Each row below holds a small network's activations on one input, seen along a few directions.
Each table varies a few parts of the input and shows all the possible inputs, shuffled.
Descriptions start from the smaller parts, as in this example, which fits no table here: ring(8) and (point or ring(11) or (values(2) and line(6))).
Shared parts are said once, and a part with two or three values counts as separate values.

Other details of the inputs shift rows strongly along two fixed directions, in all tables alike. That doesn't count.

Rows:
r1: [  6  41  -7  54 -45 -41  49  16  48 -26   5]
r2: [  0  11  50 -53  49  -4 -11  -6 -21  96  19]
r3: [  1  38  13  18  17 -60  -8  19  31 -23  -8]
r4: [  6   1  -5  27 -34 -64  42  20  44 -49  11]
r5: [ 13  27  25  26 -22 -39  13  39  32  10 -10]
r6: [-26 -11  52 -38  64 -13  10 -33 -20  76  29]
r7: [ 41 -11 -11  -5 -31   8   4  22   7 -65 -13]
r8: [-14 -25   0 -30  44  25   3 -22 -31  44  21]
r9: [ 43  22 -25  32 -55 -59  36  61  66 -85  -8]
r10: [-44 -10  12  13  20 -24  24  -2   2  19   0]
r11: [ 13  24  44 -26  39 -24  10  25  21  23  23]
r12: [-64  -3  27 -16  60 -35 -18 -51 -38  61  12]
r13: [ 25  20 -21  62 -43 -43  36  66  68 -75 -17]
r14: [ 32  -5   2 -18  20  24  -1  16   3 -10   6]
r15: [ 46 -72 -41  -8 -49  97 -25 -38 -66 -60 -15]
r16: [ 55 -55 -65  -9 -16 107 -24 -12 -46 -31 -12]
r17: [ 40 -67 -62 -18 -40  97 -23 -23 -60 -50 -27]
r18: [-53 -25  46  -7  30  -9  12 -42 -33  73   6]
r19: [ 25  26  17 -10 -21 -53  16  38  28 -12  -1]
r20: [  9  23  19  22 -12 -34  14  44  30  -6 -12]
r21: [ 35 -22 -47  -7 -26 124 -24 -11 -53 -60 -27]
r22: [ 52 -29 -47   3 -23 100 -72 -18 -65 -65 -26]
r23: [-73  12  23 -35  52   6  21 -39 -37  71   8]
r24: [-36  35 -13  15 -18 -24   2  10  77   4  21]
r25: [ -5  -8  40 -62  16   4 -18 -21 -47  66   0]
r26: [-33  18 -16  17  -3 -48 -42  -6  64   9  15]
r27: [-56 -26  54 -14  44  -4   8 -40 -34  58   2]
r28: [-78 -29  22 -32  36  15 -34 -36   4  75  16]
r29: [ 35  32 -28  85 -58 -77  13  24  61 -63  -3]
r30: [ 21 -76 -71 -24 -55 110 -66 -34 -22 -40   2]
r31: [ 19  15  17  25  -5 -57  38  15  47  15  29]
r32: [-29  22  35 -36  54 -25 -41 -21 -38  71  -4]
r33: [ 18  21 -38  16 -30  31  16  23   9 -47 -17]
r34: [ 55 -12 -50  -6 -53 124 -37 -10 -61 -26 -26]
r35: [  6  58  12   6  -9 -29  23  36  31   2  -3]
r36: [  4   8   8  18  12 -52  39  18  43   0  29]
r37: [-25 -15   6 -21   9 -22  17 -14 -14  10  10]
r38: [-62  13  48 -28  47  -1  21 -46 -31  67  10]
r39: [ 18  48  11  25 -11 -65 -20  25  27   9  -6]
r40: [-40  -5  20   0  29 -25  22   1   4  36 -15]
r41: [ 42  60 -10  47 -47 -24  36  62  65 -83  -4]
r42: [ 84  39 -21  39 -46 -37  21  80  74 -59   6]
r43: [-20 -14  33 -19   0 -40  21 -30 -12  38  15]
r44: [-19 -15   6  -1  25   8 -35 -50 -47  17  -3]
r45: [ 19 -25  -9  14 -12  49  -8  14 -13 -48 -25]
r46: [-14  38 -12  18  -7 -24  42  18  33  -7 -11]
r47: [  1  10 -11   6  -7 -35  -7  24  91  10  38]
r48: [ 59 -49 -58 -18 -14 110 -31  -2 -48 -37  -9]
r49: [-23  -5   6  45 -11 -39  36  13  31 -23   1]
r50: [-49  11  24 -36  66 -24 -32 -30 -37  64  -4]
r51: [ 39 -46 -81  16 -27  91 -56 -29 -61 -52 -35]
r52: [  2  20  33  21  -1 -30  18  40  33 -23  -6]
r53: [-74   7  32 -29  49   0  25 -44 -33  65  14]
r54: [-17 -11  49 -68  38  11 -12 -21 -46  39   5]
r55: [ -9 -28 -41   3   9  42 -42 -41 -59  -5  -9]
Description of these inputs: values(5) and (point or line(10)).
Changing only the values(5) part turns r7 into r3. The same change can be made to r25. Which row results?
Answer: r39
Start at r2 and move only the line(10) part, one step at a time. The first step leads to r42. Which rows follow, in order?
Answer: r11, r14, r48, r16, r8, r36, r6, r31
List by row number the other rows that have the values(5) part in common with r1.
Answer: r21, r23, r24, r33, r34, r35, r38, r41, r46, r53
Which other rows does r24 become when the values(5) part takes its other values? List them by row number.
Answer: r26, r28, r30, r47
Which other rows does r5 become when the line(10) part takes its other values? List them by row number.
Answer: r10, r13, r18, r20, r27, r40, r45, r49, r52
